A small network was shown many inputs. Here are its activations along a few directions, one row for each input.
Each table varies a few parts of the input and shows all the possible inputs, shuffled.
Descriptions start from the smaller parts, as in this example, which fits no table here: one of 4 places along a line, together with either a single point or one of 9 places along a line or (one of 3 separate values, together with one of 8 places around a ring).
Shared parts are said once, and a part with two or three values counts as separate values.

Other details of the inputs shift rows strongly along two fixed directions, in all tables alike. That doesn't count.

Rows:
row 1: [-21   3 -12  -3 -10   9 -57 -24   4   6   1]
row 2: [-14 -23 -29   6   2  18 -55  -6   2   9  -7]
row 3: [ -6 -12 -16   3 -40  32 -40 -11  28   2   2]
row 4: [ -8  -2 -19   0 -30  40 -33   3  20  22  11]
row 5: [ 30 -18 -11  11  22 -15  30  18   0 -84  -5]
row 6: [-15   2 -20   1 -36  33 -38 -10  33  16   3]
row 7: [ 52 -21  -5   6 -12  -5  35  25   9 -76  -4]
row 8: [ 40 -13  -7   0  18 -25  11  15 -10 -83  -3]
row 9: [-16  -5 -24 -14 -17  10 -50 -10 -14  18  17]
row 10: [ 40 -22  -8  -2  12 -32  18  30 -20 -75   9]
row 11: [ 4 39 54  8 -1 -1 52 -7 -8 66 11]
row 12: [ -6 -12 -12   1 -34  42 -37  -4  16  22  10]
row 13: [ -7  32  43  10  40 -15  53  -1  -8  33  10]
row 14: [ 35 -27  -3 -15   8 -30  22  35 -16 -75   3]
row 15: [ 32 -33 -12   4  12 -35  18  31   4 -89 -34]
row 16: [ 38 -27 -12  14  23 -28  20  34 -13 -68 -19]
row 17: [-16  -2 -14  -5  -6  19 -56 -12  -7  13   8]
row 18: [ 23 -24  -9  -2  16 -11  30  22   5 -83 -11]
row 19: [-23 -17 -25   7   2  32 -47  -7  11  -2  10]
row 20: [ -8  54  43   5  -2 -11  54  -5  12  61   3]
row 21: [-23 -18 -23 -12  -5  18 -46 -20   7  19 -18]
row 22: [-27  -1 -27   0  -7  27 -37 -22   6   9   3]
row 23: [ -9  33  38   3  40 -22  37 -24  -7  60  -7]
row 24: [ 38 -19 -22   7  13 -30  20  21 -13 -71 -25]
row 25: [-15  38  44   9  34 -32  36 -21  -4  61 -13]
row 26: [-24  25  45 -11  30 -12  53  -7  -4  60  17]
row 27: [-14  26  42   0  25 -19  48  -6   6  14  -7]
row 28: [ -6   3 -25   9 -39  37 -32   3   6  24   8]
row 29: [ 33 -40 -12  -5  15 -32  28  38 -10 -64 -14]
row 30: [-19  45  41   6  32 -10  45  -8 -11  57  10]
row 31: [-18   2 -23  -6 -20   8 -61 -17   1  -4  -3]
row 32: [  1  49  35  12  -8 -11  48  -5   6  48   3]
row 33: [ -7  39  54 -12  22 -32  38 -11  -9  28  -7]
row 34: [-11   1 -24   2 -35  38 -31   7  14  24   7]
row 35: [ 14  36  33   6  -3 -15  68  12 -10  49  21]
row 36: [-10   4 -28  -2 -36  36 -27  -8  18  19   3]
row 37: [ -3  -6 -14   2 -40  37 -31 -21  10  18   4]
row 38: [-31 -24 -22 -12 -12  29 -35  -7   7  15  12]
row 39: [-32   2 -22   6 -11  19 -42 -19  14   7  -1]
row 40: [-37  -9 -13  -5  -8  23 -39 -18  23   6  -5]
row 41: [-14 -17 -35   3  -9  15 -53  -3  -6  11 -12]
row 42: [-28 -19 -26   0  -5  27 -39 -12   6  17  20]
row 43: [ -5 -20 -35  -6 -39  37 -37   6  20  11  21]
row 44: [ -4  -2 -21   6 -43  35 -30 -18   4  20   1]
row 45: [ 15  23  47  -1   3 -11  66   6  -1  46  23]
row 46: [-31 -14 -14  -5  -6  34 -38  -7   8  13   0]
row 47: [ 33 -16 -15  13  11 -40  19  25  -6 -74 -29]
row 48: [  0  26  49 -20  24 -30  48   1 -23  38  12]
row 49: [ -7  23  39   4  39 -20  58  -2  -6  36  24]
row 50: [-24  32  48  -4  34  -5  45  -6  -2  54   6]
row 51: [-20  -7  -9 -17 -12  22 -52  -8  -6  13  -1]
row 52: [ 41 -11  -6   0  16 -28  16  16 -14 -83  -6]
row 53: [-27 -15 -16  -5 -10  10 -47 -17  11  17 -25]
row 54: [-11  30  38   9  35 -31  30 -18   1  47 -11]
row 55: [ -1  25  42  -7  33 -28  53 -10 -11  40 -20]
row 56: [ 23 -25 -10  -1  12  -8  26  20   2 -82 -14]
row 57: [ 40  -8  -7   1  10 -28  14  34 -23 -78  -5]
row 58: [-22 -20 -18  -7  -5  20 -46  -5  -1  24 -17]
row 59: [ 24 -15  -6  17  18 -24  26  21   8 -86  -9]
row 60: [-14 -32 -34   0  -3  12 -50  -7   1  13   4]
row 61: [-16 -12 -18 -11  -7  13 -52 -13  -5  17  22]
row 62: [ -6  -6 -23  13 -50  28 -39 -11  13   4  -4]
row 63: [-22 -28 -23 -13 -10  14 -40  -6  -3  28  -6]
row 64: [ 34 -26 -17  12  23 -14  25  21   5 -98  -4]
row 65: [  4  39  50  -1  38 -27  38  -3 -18  33  11]
row 66: [-21  -7  -9 -18  -9  21 -53  -7  -3  13   2]
row 67: [ -5  -5 -17  10 -42  36 -33  -4   0  24   5]
row 68: [-12  37  46  12  40 -24  51 -13   8  26   5]
row 69: [ -4 -20 -19   1 -45  33 -32  -7   5  24  19]
row 70: [-20  -5 -12 -22 -10  19 -49 -22   1   9  -2]
row 71: [-10  24  37   1  34 -28  42 -10 -17  71   6]
row 72: [ -7  54  43 -10  24 -25  35 -24 -21  54   5]
row 73: [ -9  -4  -9   8 -44  28 -35 -18  18  16   0]
row 74: [ -7  30  34   1  29 -23  60   1 -14  38  19]
row 75: [ 51  -6 -17  13 -18  -9  40  31   0 -72  -6]
row 76: [-30  -3 -11 -17 -17  15 -61 -21  10  10  -5]
row 77: [  9  34  33   0   0 -14  69  16  -3  48  20]
row 78: [ 38 -25 -17  10  21 -28  20  19  -8 -72 -23]
row 79: [ 35  -9   0   6  16 -35  11  19  -3 -86  -7]
row 80: [-15 -11 -19 -21 -15  21 -53 -19  -1  -5  -6]
row 81: [ 51 -25 -11  13 -25 -14  41  39 -13 -64   6]
row 82: [  3  24  30   0  29 -38  52   2 -23  49   1]
row 83: [ 57 -22 -22   5 -12  -6  35  39  14 -98  -6]
row 84: [-23 -22 -20  -7  -4  20 -49  -4   3  21 -15]
Each input here is: one of 4 places along a line, together with either one of 6 places around a ring or (one of 3 separate values, together with one of 5 places along a line).
The inputs of row 30 and row 22 match in every part but the place on the line of 4. If row 67 is changed in the same way as row 30 into row 22, which row does it become?
> row 44
The inputs of row 18 and row 50 match in every part but the place on the line of 4. If row 72 is changed in the same way as row 18 into row 50, which row does it become?
> row 57
The inputs of row 36 and row 20 match in every part but the place on the line of 4. If row 55 is changed in the same way as row 36 into row 20, which row does it become?
> row 53
Change only the choice among 3 separate values in row 61. List by row number the other rows that result.
> row 49, row 60
Change only the place on the line of 5 in row 51. List by row number the other rows that result.
> row 17, row 57, row 65, row 66
Change only the place on the ring of 6 in row 12. List by row number the other rows that result.
> row 4, row 11, row 28, row 34, row 67
Change only the choice among 3 separate values in row 71. List by row number the other rows that result.
> row 10, row 42

Rows:
row 85: [-51  17 -14   2   4  28 -62 -33  -7  52  18]
row 86: [-42 -33 -56  15  -8  30 -73  -9  11   8  -5]
row 87: [-17  23  26 -11  33 -22  38 -25 -19  81  -4]
row 88: [ 40 -35   1 -12  37 -32  25  58  -6 -88  -2]
row 89: [ 14  37  62  24   9   0  86 -12  16  40  25]
row 90: [-26  27  18 -19  29   5   7 -12  18  19 -11]
row 91: [  5   5  -8   6  39 -11   7  13   1 -16   6]
row 92: [-31  22 -18  19 -56  65 -71 -20  23  72  -2]
row 93: [ -8 -13  23 -12  18 -17   1  -5  -8  45  -9]
row 94: [ -9 -33 -43   9 -26  15 -87 -28  16 -27 -15]
row 95: [-29  18  26  20  28 -20  27  -5  11  27 -10]
row 96: [-37  -6 -28 -19 -15  22 -68 -49 -13  73   2]
row 97: [-34  -8 -51 -16 -83  50 -78 -20  41  12   6]
row 98: [ 6  7 53 -3 -3 17 52 -2  1 63 34]
row 99: [ 32 -46 -52  13  -7 -10 -45   3  -7 -77 -15]
row 100: [-19  39  14   9 -39   0   5 -15  27  56  25]
row 101: [ 27 -36 -72   4 -58  47 -49  35  -7 -49  -8]
row 102: [-31  26 -12  -3 -56  67 -51 -21  21  67 -18]
row 103: [  3  53  65 -15  34 -30  54 -23 -13  17 -14]
row 104: [ 55 -15  17  24  38 -64  70  29   2 -90 -29]
row 105: [  6 -46 -51 -11 -29  14 -69 -15  14 -74 -35]
row 106: [ 14 -50 -48   1 -54  63 -35  -2  36 -71   1]
row 107: [ -9  31  24 -18  23 -11  10 -24 -33  48  12]
row 108: [ 16  -9  24 -16  15 -19  -7   9 -25 -17   4]
row 109: [ 25 -32 -18  -4   7 -19  10   9  12 -80 -42]
row 110: [ -5   6  41 -15  17 -25   4 -18 -18  59  -2]
row 111: [ -9  18   7 -18  41 -11  27   6 -12  25  11]
row 112: [ 77  15  11  34   3 -26  83  60 -18 -65 -13]
row 113: [-26  38  37 -14  24  -8  22 -18  -3   9  -8]
row 114: [-22   4   5  -3  29 -18  37   5 -16  30  -3]
row 115: [ 54 -27  -9   7 -31   7  10  62 -11 -58 -11]
row 116: [-22  26  17   4  33  -4  -1  -8  18  23   4]
row 117: [ 58 -27  -5   6  -5   1  76  32  -9 -66  21]
row 118: [  7  17  19 -10  37 -32  50  14 -35 -22  11]
row 119: [ 24 -28 -62  13 -56   8 -33  25  16 -59  19]
row 120: [-30  15  24  -3  23 -12  35  -6  11  14 -27]
row 121: [ -8 -41  -6  -3  12 -13  -4  31  -4 -24  -9]
row 122: [-14  52  55   5  28 -19  14 -34  -7  50   5]
row 123: [ 28  -8   0  23  -9  21  38   3   7 -10  26]
row 124: [-48 -13  -7 -21  -8  30 -78 -14  -9  38  17]
row 125: [  0  31  39  13  46 -39  54 -18 -12  60  -8]
row 126: [-15  28  -4 -14 -37   3  15  -7  -1  68  33]
row 127: [ 48 -25  -4  -6 -35 -31  34  55   2 -65  18]
row 128: [-41 -11 -33   6 -15  32 -88 -22  13 -14   7]
row 129: [ 46 -10  -8  12  23 -31  10  17 -23 -84  -3]
The inputs of row 95 and row 86 match in every part but one. If row 104 is changed in the same way as row 95 into row 86, which row does it become?
> row 125
The inputs of row 105 and row 94 match in every part but one. If row 113 is changed in the same way as row 105 into row 94, which row does it become?
> row 128
What do these inputs look like to the network?
> one of 5 places along a line, together with either one of 3 separate values or one of 6 places around a ring
Change only the choice among 3 separate values in row 92. List by row number the other rows that result.
> row 89, row 100
Change only the place on the ring of 6 in row 93. List by row number the other rows that result.
> row 88, row 108, row 110, row 121, row 124
Change only the choice among 3 separate values in row 117. List by row number the other rows that result.
> row 101, row 126
Change only the place on the line of 5 in row 111. List by row number the other rows that result.
> row 88, row 90, row 91, row 116
